A small network was trained on made-up records. Each row is its average activation on records with the value named, seen along a few directions.
Related values have similar rows: they may be neighbours, one step apart, or belong to one group.
In the rows, 500 means zero.
Random noise pushes rows far along 8 fixed directions. That doesn't count. These rows show it; they differ only by the noise:
[536 511 569 304 709 452 549 559 599 343 536 481 515 419 554 409 491 771
 455 277 499]
[625 243 563 249 697 569 225 463 293 320 548 789 179 556 355 410 515 982
 500 443 555]
[451 476 628 269 703 507 630 659 557 422 504 349 480 542 611 548 464 646
 566 477 571]
[683 482 433 509 484 528 171 168 451 564 601 813 415 402 207 221 626 430
 452 361 612]
[396 580 635 226 700 391 420 676 572 310 642 632 413 338 563 440 538 914
 336 459 539]
[667 494 495 361 613 577 327 280 541 470 522 611 518 565 310 284 589 467
 529 297 587]
[523 428 544 571 504 491 867 267 667 490 585 531 597  81 662 394 491 613
 503 118 564]
[570 470 426 433 540 433 475 619 421 454 323 365 417 669 517 590 313 649
 371 431 453]
[607 499 511 450 587 537 673 321 649 497 495 407 630 417 515 375 501 447
 551 185 576]
[567 433 596 421 710 550 565 466 587 497 562 496 588 410 506 329 625 398
 765 413 449]


Values of Korup:
z7: [454 584 572 445 583 483 636 432 685 449 557 519 628 322 581 395 566 519
 494 298 566]
z3: [230 666 556 595 259 462 680 478 692 412 708 701 701 174 636 514 581 611
 278 537 497]
z2: [532 233 484 775 278 620 346 282 207 709 606 632 231 372 309 433 572 320
 603 719 702]
z10: [488 672 640 428 715 514 501 447 715 455 687 569 669 318 534 351 726 505
 581 384 547]
z5: [588 730 350 704 623 220 283 767 507 571 469 280 656 425 410 241 557 267
 510 464 107]
z9: [601 683 518 274 583 601 533 336 641 378 688 453 572 595 425 472 553 637
 402 210 784]
z11: [588 570 460 617 589 350 341 594 495 575 521 446 493 402 397 424 530 396
 544 506 497]
z6: [576 572 422 367 464 573 342 324 526 404 708 570 443 619 257 443 547 631
 372 385 759]
z8: [346 385 532 392 225 793 500 283 556 379 334 651 588 892 476 599 537 485
 460 576 509]
z1: [776 432 413 623 537 611 573 282 528 411 303 488 658 652 503 468 511 451
 662 208 276]
z4: [549 559 426 483 438 527 387 521 445 541 587 422 467 669 366 595 485 385
 499 682 618]
The values of Korup form a ring.
List every value one step from z1, in the order listed. -> z10, z9
List every value one step from z3, in the order listed. -> z6, z8
List every value one step from z5, in the order listed. -> z7, z2

Values of Fezo:
b4: [510 613 430 573 495 382 410 646 484 458 471 528 483 506 552 582 450 555
 373 558 333]
b9: [684 405 456 376 538 678 521 315 448 409 435 451 463 756 415 572 441 628
 526 360 644]
b1: [424 544 469 407 306 603 513 358 513 538 373 456 596 744 434 540 462 389
 408 509 644]
b7: [533 515 535 510 515 559 375 456 487 518 682 619 456 431 369 413 639 416
 568 617 574]
b11: [294 686 490 408 317 599 553 591 534 478 321 392 655 935 541 696 477 266
 402 745 455]
b10: [554 489 503 468 497 528 479 382 515 605 498 486 479 498 453 460 487 352
 530 409 653]
b3: [450 498 465 720 372 395 507 478 450 653 493 543 444 231 545 463 475 432
 412 547 486]
b5: [279 560 528 468 437 304 501 776 409 472 684 438 279 314 584 613 377 792
 238 691 668]
b2: [612 406 472 470 527 526 423 438 427 557 405 490 405 634 427 576 411 483
 527 472 600]
b8: [480 414 488 598 449 525 453 449 468 563 444 555 499 427 487 409 570 414
 566 519 368]
b6: [369 576 550 544 436 394 551 528 547 542 593 619 422 291 597 636 465 629
 339 571 601]
The values of Fezo form a ring.
A walk along Fezo starts at b5 and steps to its neighbour b1. Put b4, b9, b7, b2 in the order it reaches them. -> b2, b4, b9, b7
Fewest steps between b11 and b10? -> 5

Values of Fulo:
d1: [402 553 546 419 632 325 415 784 496 484 616 417 440 380 481 380 513 549
 489 580 445]
d2: [434 673 452 589 399 345 384 622 496 540 367 552 535 531 607 634 426 445
 336 638 318]
d7: [502 657 427 573 438 463 295 418 550 468 568 877 600 409 432 410 631 521
 391 571 378]
d8: [467 450 327 700 343 288 349 646 447 484 485 582 456 298 471 428 383 598
 292 541 260]
d4: [441 493 481 609 490 512 557 579 509 462 528 614 573 460 557 562 591 446
 613 659 268]
d9: [607 300 575 476 740 633 768 512 493 358 631 308 502 420 566 378 588 666
 803 312 454]
d6: [572 548 442 394 444 457  56 333 373 506 414 736 305 668 253 513 476 654
 224 521 656]
d5: [690 362 492 584 828 278 691 723 506 385 608 339 399 170 654 504 375 901
 606 186 361]
d10: [718 319 393 649 350 507 176 376  76 612 640 608  92 561 174 477 424 580
 469 676 733]
d3: [588 257 576 368 659 664 430 527 317 563 399 395 303 715 473 511 479 446
 749 605 592]
d11: [442 577 557 560 568 266 232 750 405 711 756 483 291 139 350 351 591 432
 477 706 669]
The values of Fulo form a line.
A walk along Fulo starts at d9 and steps to its neighbour d10. Put d1, d2, d8, d4 in the order it reaches them. -> d4, d2, d1, d8
List every value one step from d3, in the order listed. -> d6, d11

Values of Puf:
s3: [650 596 380 654 357 543 485 336 483 671 457 420 582 637 373 536 469 144
 530 505 596]
s9: [246 535 631 402 504 484 406 698 533 536 660 593 538 471 459 465 671 350
 644 880 486]
s7: [492 504 468 561 456 514 676 568 550 476 328 427 623 594 705 665 390 458
 521 485 338]
s1: [648 480 446 516 599 471 448 404 525 525 557 595 473 362 457 361 519 537
 533 297 473]
s11: [527 622 480 418 475 565 660 333 604 529 553 173 541 636 450 590 430 415
 392 343 895]
s2: [438 446 597 516 435 559 608 353 541 673 487 442 504 419 538 512 520 325
 591 480 696]
s5: [469 611 467 438 535 484 596 469 674 435 365 523 697 519 634 457 491 495
 436 311 320]
s10: [517 583 491 437 464 551 502 408 560 387 510 501 613 628 424 426 537 538
 427 390 514]
s8: [441 586 526 472 581 409 467 705 543 527 650 310 506 429 420 458 549 395
 527 633 573]
s6: [510 605 450 500 463 344 447 615 453 522 330 268 424 539 536 544 300 588
 205 401 567]
s4: [572 402 463 567 403 748 596 287 489 502 347 565 598 745 492 578 542 300
 646 520 413]
The values of Puf form a line.
A walk along Puf starts at s6 and steps to its neighbour s2. Put s3, s5, s10, s4 in the order it reaches them. -> s5, s3, s4, s10
List every value one step from s9, in the order listed. -> s8
